[[151, 146, 152, 151, 155, 151],
 [104, 107, 104, 104, 105, 104],
 [151, 146, 152, 151, 156, 151]] Out: 152

[[132, 101, 135, 132, 133],
 [132, 103, 135, 132, 132],
 [131, 103, 134, 131, 131]] Out: 135

[[130, 128, 132, 132],
 [114, 143, 117, 117],
 [113, 151, 130, 126]] Out: 132

[[134, 119, 141, 106, 155, 107],
 [133, 119, 141, 105, 155, 107],
 [133, 119, 142, 106, 157, 110]] Out: 141

[[130, 106, 130, 129, 125],
 [118, 152, 116, 116, 123],
 [140, 142, 146, 139, 135]] Out: 130

[[133, 106, 148, 145, 126, 126, 148],
 [133, 105, 148, 145, 126, 126, 148],
 [122, 148, 110, 112, 130, 129, 110]] Out: 148

[[131, 151, 142, 133],
 [133, 132, 139, 129],
 [133, 136, 138, 131]] Out: 142

[[129, 126, 126, 134, 128, 153, 122],
 [130, 122, 124, 124, 107, 136, 135],
 [133, 122, 126, 119, 112, 134, 147]] Out: 126

[[104, 102, 100, 99, 157, 99],
 [104, 102, 100, 100, 156, 99],
 [106, 104, 103, 102, 152, 102]] Out: 100

[[126, 124, 126, 127, 127, 124, 124],
 [126, 124, 125, 127, 127, 124, 124],
 [146, 104, 145, 153, 147, 103, 105]] Out: 126
---
[[126 119 129 125 130 119 130 133 133 132 126 123]
 [124 125 126 128 127 132 131 129 129 127 130 133]
 [127 127 129 127 127 127 128 129 128 127 129 128]
 [127 131 126 129 127 125 130 132 128 131 130 131]
 [116 133 122 128 131 128 120 116 132 138 122 137]
 [130 132 105 127 134 121 128 131 136 141 124 151]
 [127 131 130 123 129 128 131 130 127 125 129 128]
 [128 127 128 128 128 128 127 128 127 128 126 127]
 [129 129 126 129 126 128 126 127 128 130 125 131]] => 131

[[113 143 150 136 126 147 120 111 112 115 107 149 149 114]
 [109 116 135 133 146 146 142 108 108 122 124 142 116 138]
 [135 149 145 139 113 112 109 133 131 146 145 132 135 128]
 [119 135 150 150 127 121 117 113 119 148 147 139 123 139]
 [123 141 143 119 120 148 117 114 119 108 107 148 150 109]
 [132 141 140 107 117 139 126 126 129 110 111 128 145 111]
 [110 112 127 143 147 141 141 114 114 124 132 145 119 144]] => 144

[[132 135 129 114 112 133 129 146 130 151 124 141 129 137 140]
 [113 140 148 147 147 105 139 112 117 125 132 136 132 119 151]
 [111 140 148 148 150 104 141 112 116 125 129 130 131 119 144]
 [145 136 134 117 103 129 126 142 132 149 125 136 126 129 129]
 [110 143 146 148 151 101 140 114 118 131 132 132 131 119 141]
 [131 113 113 124 126 136 149 116 119 121 134 131 119 153 147]
 [135 134 128 115 108 131 125 147 129 150 124 139 124 136 141]
 [116 141 147 149 150 104 138 111 115 125 133 136 136 122 150]] => 150

[[103 129 129 134 105 105 143 111 149 146]
 [125 133 130 128 128 128 127 125 124 128]
 [121 128 133 127 133 130 132 132 132 128]
 [106 102 121 109 117 135 106 153 108 147]
 [121 141 103  99 125 137 134 113 145 151]] => 151

[[119 118 117 123 123 122 129 119 131 122 121 123 126 129]
 [143 129 134 138 137 149 137 130 142 135 140 131 143 151]
 [122 133 140 121 120 138 139 129 131 121 136 128 137 142]
 [125 132 129 123 121 121 117 121 117 120 126 123 121 114]
 [137 143 145 131 129 140 127 131 125 129 141 130 134 132]
 [124 116 115 127 127 124 127 118 133 124 121 123 127 130]
 [137 120 121 137 137 137 133 127 141 135 130 128 135 142]
 [120 138 145 119 117 138 137 131 125 119 139 128 135 138]
 [132 117 110 136 139 115 118 123 131 137 115 127 118 116]
 [113 133 136 116 116 124 133 128 122 118 129 127 127 127]
 [114 121 118 121 125 111 131 133 125 129 115 131 119 118]
 [130 143 146 125 122 137 126 129 120 122 139 128 132 127]] => 127
---
[[139 116 105 120]
 [119 156 123 136]] >> 156

[[124 103 124 151 135 123]
 [125 113 126 139 115 134]
 [121 140 129 136 140 133]] >> 113

[[144 153 112 133 139]
 [142 147 110 128 148]] >> 147

[[142 140 149 143 141 128]
 [140 146 139 142 147 129]
 [140 144 139 139 145 128]] >> 146

[[105 111 155 155 155 112]
 [119 129 136 136 132 122]] >> 129

[[129 132 152 134 131]
 [131 134 139 139 154]
 [141 130 129 129 142]] >> 134
---
[[131 106 127 128 118 114 137]
 [123 116 133 119 129 124 119]]	133

[157 106 132 154 126 123]	154

[121 125 139 137 146 115 107]	139

[[124 128 131 117 134 134 115]
 [143 135 142 129 106 127 132]
 [136 154 124 153 136 135 156]]	154

[101 145 105 128 150 144]	145

[104 124 140 117 123 121 148]	140
---
[[131 117 130 121 139 127 128]
 [125 128 120 132 150 128 128]
 [125 133 126 121 133 112 130]
 [132 125 122 130 139 136 128]
 [135 131 130 133 136 125 130]
 [130 135 125 130 148 130 130]
 [119 122 128 133 126 128 129]
 [137 134 128 131 127 121 128]
 [114 120 128 124 104 127 132]
 [128 123 127 131 133 127 134]
 [133 116 127 131 129 130 127]] ⇒ 125

[[129 121 119 129 129 120 132 122 135]
 [132 137 121 122 138 125 127 121 140]
 [139 124 129 134 140 120 133 130 130]
 [146 120 133 123 131 147 131 144 128]
 [133 130 123 123 112 129 105 151 129]
 [137 136 126 125 126 126 147 121 136]] ⇒ 132

[[131 127 123 129 133 130 129 144]
 [118 123 124 122 125 131 125 122]
 [123 129 130 127 123 125 126 113]
 [119 111 116 113 119 137 115 134]
 [124 123 128 123 121 133 124 119]
 [120 121 122 120 122 130 120 124]
 [118 122 125 122 125 135 128 121]
 [153 151 148 155 152 100 151 145]
 [157 149 149 153 148 101 147 146]
 [116 110 118 114 121 143 121 130]] ⇒ 118

[[138 107 136 142 141 118 113 123 142 122]
 [122 111 130 133 124 135 115 127 141 133]
 [126 110 135 130 130 120 121 123 137 127]
 [144 113 147 135 139 116 113 119 144 128]
 [122 105 135 129 124 129 115 128 132 133]
 [132 116 132 133 135 122 123 123 134 123]
 [122 111 133 129 127 120 120 131 127 130]
 [122 100 130 134 126 133 116 122 141 127]
 [148 108 142 135 143 121 118 111 141 120]
 [138 104 134 139 140 125 112 125 133 123]] ⇒ 122

[[141 130 113 121 150 149 118 121]
 [127 124 133 135 135 140 130 128]
 [128 118 131 135 143 151 125 122]
 [136 151 133 114 126 119 115 113]
 [122 122 138 141 126 131 139 136]
 [120 130 144 140 114 117 142 139]
 [121 134 148 135 117 120 132 127]
 [127 125 137 133 136 142 124 119]
 [118 119 142 146 121 128 145 142]
 [124 113 134 142 140 149 133 129]] ⇒ 127
---
[[137 145 144 134]
 [ 98 150 153 134]
 [102 138 153 134]] out 138

[[152 109 122 115 109]
 [141 128 114 115 133]
 [130 148 134 122 144]] out 134

[[143 135 130 125 131]
 [147 138 125 124 125]
 [157 143 124 122 124]] out 124

[[139 146 141 130]
 [131 129 131 103]
 [129 125 153 128]] out 125

[[137 126 106 122 119 135 133]
 [138 125 129 113 112 137 119]
 [129 120 139 141 147 132 122]] out 147

[[147 117 121 100 112]
 [109 142  98 113 124]
 [144 147 144 121 112]] out 144

[[133 147 137 150 129]
 [127 127 128 128 128]
 [125 122 124 116 133]] out 124

[[108 146 108 115 106]
 [149 106 145 139 150]
 [142 103 133 126 147]] out 133

[[123 112 130 123 125]
 [123 145 130 156 150]
 [117 102 128 118 126]] out 128

[[108 146 147 115 149 148]
 [105 147 151 109 152 150]
 [127 149 107 153 106 146]] out 153
